A small network was trained on made-up records. Each row is its average activation on records with the value named, seen along a few directions.
Related values have similar rows: they may be neighbours, one step apart, or belong to one group.
In the rows, zero is written as 500.
Random noise pushes rows far along 13 fixed directions. That doesn't count. These rows show it; they differ only by the noise:
[518 406 438 432 599 419 484 464 393 477 420 517 614 467 409 509 610 497
 472 471 435 573 550]
[379 508 536 621 687 535 516 636 537 608 458 530 448 567 401 597 454 536
 548 581 471 515 400]
[385 586 634 339 587 363 285 646 475 443 447 793 563 607 556 432 541 456
 409 529 350 523 537]
[496 421 380 483 473 485 596 460 563 645 385 496 692 335 569 582 406 629
 517 560 457 559 403]
[545 529 377 506 449 621 491 449 646 468 637 502 342 640 739 416 462 545
 584 549 509 475 587]
[614 394 255 635 493 508 327 526 442 534 439 381 512 411 663 563 501 462
 473 385 520 343 382]
[488 631 703 443 698 553 503 497 643 528 433 564 567 628 484 400 506 589
 600 643 406 489 354]
[496 413 513 503 357 497 456 536 504 522 605 477 255 510 513 416 601 339
 409 478 611 374 426]
[664 480 454 581 429 459 470 454 236 431 455 310 612 470 478 458 551 373
 399 429 635 397 501]
[556 429 503 549 677 489 517 411 550 411 489 418 379 512 501 578 605 582
 559 483 443 529 516]
[340 664 449 568 658 444 564 690 540 499 541 393 446 424 582 569 582 466
 604 612 508 430 549]
[382 339 444 366 442 274 435 748 406 508 548 738 305 337 559 482 613 457
 282 564 501 500 450]
[593 637 424 458 316 588 472 455 390 515 492 487 571 395 723 460 393 542
 538 472 568 455 578]
[482 530 505 580 540 540 557 515 461 540 493 342 488 484 441 494 562 418
 542 524 584 429 449]
[410 306 550 558 620 552 360 425 603 416 418 562 438 668 620 530 498 511
 450 466 445 613 437]


Values of DATID:
tok: [497 322 352 436 670 390 494 605 418 452 477 607 422 294 535 504 626 604
 500 546 447 551 471]
gup: [549 505 721 556 639 588 411 441 404 373 414 559 330 546 565 567 458 651
 507 450 494 588 478]
sego: [392 584 677 459 479 488 517 568 602 429 526 590 404 560 563 476 468 537
 487 576 480 536 521]
zefeb: [574 321 391 477 473 608 444 527 380 613 449 688 557 513 481 415 328 665
 438 554 522 566 284]
nev: [474 508 416 467 486 479 402 627 333 391 583 554 468 560 572 363 547 363
 457 486 618 494 567]
tebun: [647 544 361 561 523 492 369 510 370 434 455 561 649 502 516 629 366 570
 441 356 433 523 603]
nite: [393 349 492 663 450 579 512 581 467 343 500 460 452 575 820 438 366 531
 380 610 662 601 433]
lifeg: [768 459 504 574 473 363 480 553 270 311 636 513 310 544 567 435 491 575
 355 540 577 389 518]
lugid: [381 368 396 563 442 538 636 500 432 530 437 407 730 450 428 510 448 411
 478 526 605 614 564]
teto: [655 353 402 469 440 597 399 489 372 432 609 651 375 640 455 372 483 488
 426 388 540 525 505]
vuzep: [623 580 576 454 430 594 526 375 613 601 546 484 369 465 360 529 465 603
 623 449 441 436 446]
gomuk: [516 630 569 436 509 433 449 525 541 434 526 441 402 358 509 494 635 457
 500 406 472 386 456]
karod: [495 518 577 404 363 690 708 344 406 555 372 462 663 230 549 464 361 688
 586 503 607 663 371]
kar: [357 497 569 432 674 330 514 615 535 376 521 480 415 509 489 453 694 451
 497 575 435 491 540]
dutu: [556 359 242 504 489 451 455 555 648 617 596 590 317 445 509 607 479 603
 482 499 417 486 442]
zab: [523 415 414 606 511 389 520 504 286 416 473 397 608 499 325 585 496 468
 365 399 524 550 561]
vofid: [625 387 673 528 454 441 611 287 490 433 383 442 516 419 378 651 471 652
 409 408 496 628 523]
goki: [392 496 479 404 409 481 610 503 486 588 469 669 649 402 488 607 312 620
 466 561 486 738 625]
zod: [271 550 870 563 512 566 403 538 483 494 440 645 357 623 410 590 433 391
 448 450 536 593 522]
fom: [427 468 484 527 604 571 478 522 394 253 500 424 512 596 656 375 587 422
 458 547 617 605 649]
Each value of DATID is a pair of two hidden parts, and every pair occurs once (5 first parts, 4 second parts).
Q: fom and tebun share the first part; fom and nite share the second. Which value has the first part of nite and the second part of tebun?
A: karod
Q: goki and zod share the first part; goki and zefeb share the second. Which value has the first part of zefeb and the second part of zod?
A: lifeg
Q: teto and lugid share the first part; teto and zab share the second. Which value has the first part of zab and the second part of lugid?
A: sego
Q: gup and dutu share the first part; gup and kar share the second. Which value has the first part of kar and the second part of dutu?
A: vuzep

Values of DIL:
los: [511 488 438 400 343 502 433 283 626 601 487 468 550 524 380 528 576 383
 481 310 412 477 616]
safo: [440 558 405 367 569 288 613 498 477 426 471 394 638 150 649 571 640 609
 598 585 420 504 617]
boka: [413 451 530 525 543 632 400 484 453 571 407 611 451 549 362 556 473 534
 498 367 431 624 455]
rilov: [590 609 595 353 338 411 555 522 546 517 561 632 531 291 792 423 422 583
 449 622 528 410 397]
sok: [536 285 335 464 293 217 638 620 609 650 681 624 405 532 492 448 469 460
 289 709 506 445 461]
dimu: [467 443 584 610 404 600 303 467 537 376 390 398 609 578 745 402 440 349
 397 421 605 463 368]
losut: [467 490 443 575 628 456 502 490 772 576 525 448 585 673 366 604 523 442
 550 502 358 489 600]
rofav: [396 422 586 683 439 552 399 427 576 474 454 469 353 607 531 718 402 470
 502 356 455 539 579]
derim: [559 621 750 499 504 687 551 347 494 465 467 439 432 527 392 431 502 501
 600 428 524 464 476]
von: [428 423 369 513 417 627 430 548 319 635 498 623 448 653 353 513 459 420
 516 393 533 591 732]
dege: [666 515 485 593 364 440 545 484 486 426 642 398 340 477 554 531 486 490
 441 433 566 352 494]
pib: [513 656 573 523 363 508 591 444 636 512 595 503 443 520 459 627 377 512
 586 503 515 500 648]
pem: [439 722 767 399 366 495 704 412 573 449 637 607 501 586 490 431 396 522
 556 612 531 588 660]
mit: [351 620 525 444 388 419 546 595 476 487 501 509 570 368 620 549 467 512
 452 523 528 530 519]
vedem: [449 602 629 532 654 357 317 596 641 464 478 570 396 470 332 700 591 464
 577 324 306 412 503]
motu: [476 722 639 458 622 536 323 573 507 585 344 575 550 372 597 584 415 617
 562 471 417 440 331]
gib: [433 687 483 552 339 525 348 529 400 443 624 429 406 631 542 543 468 266
 504 340 565 423 719]
lom: [487 480 521 386 460 417 431 563 460 498 477 563 472 381 496 442 588 493
 475 506 443 411 405]
bine: [576 581 525 606 694 690 494 465 559 388 499 442 383 561 650 549 446 650
 652 587 557 530 471]
bonu: [446 380 560 461 501 602 542 420 522 692 416 596 529 469 285 579 497 491
 527 400 448 584 478]
Each value of DIL is a pair of two hidden parts, and every pair occurs once (5 first parts, 4 second parts).
Q: bonu and von share the first part; bonu and derim share the second. Which value has the first part of derim and the second part of von?
A: rofav
Q: vedem and dege share the first part; vedem and bine share the second. Which value has the first part of bine and the second part of dege?
A: rilov
Q: los and losut share the first part; los and gib share the second. Which value has the first part of gib and the second part of losut?
A: pib
Q: sok and motu share the first part; sok and lom share the second. Which value has the first part of lom and the second part of motu?
A: mit
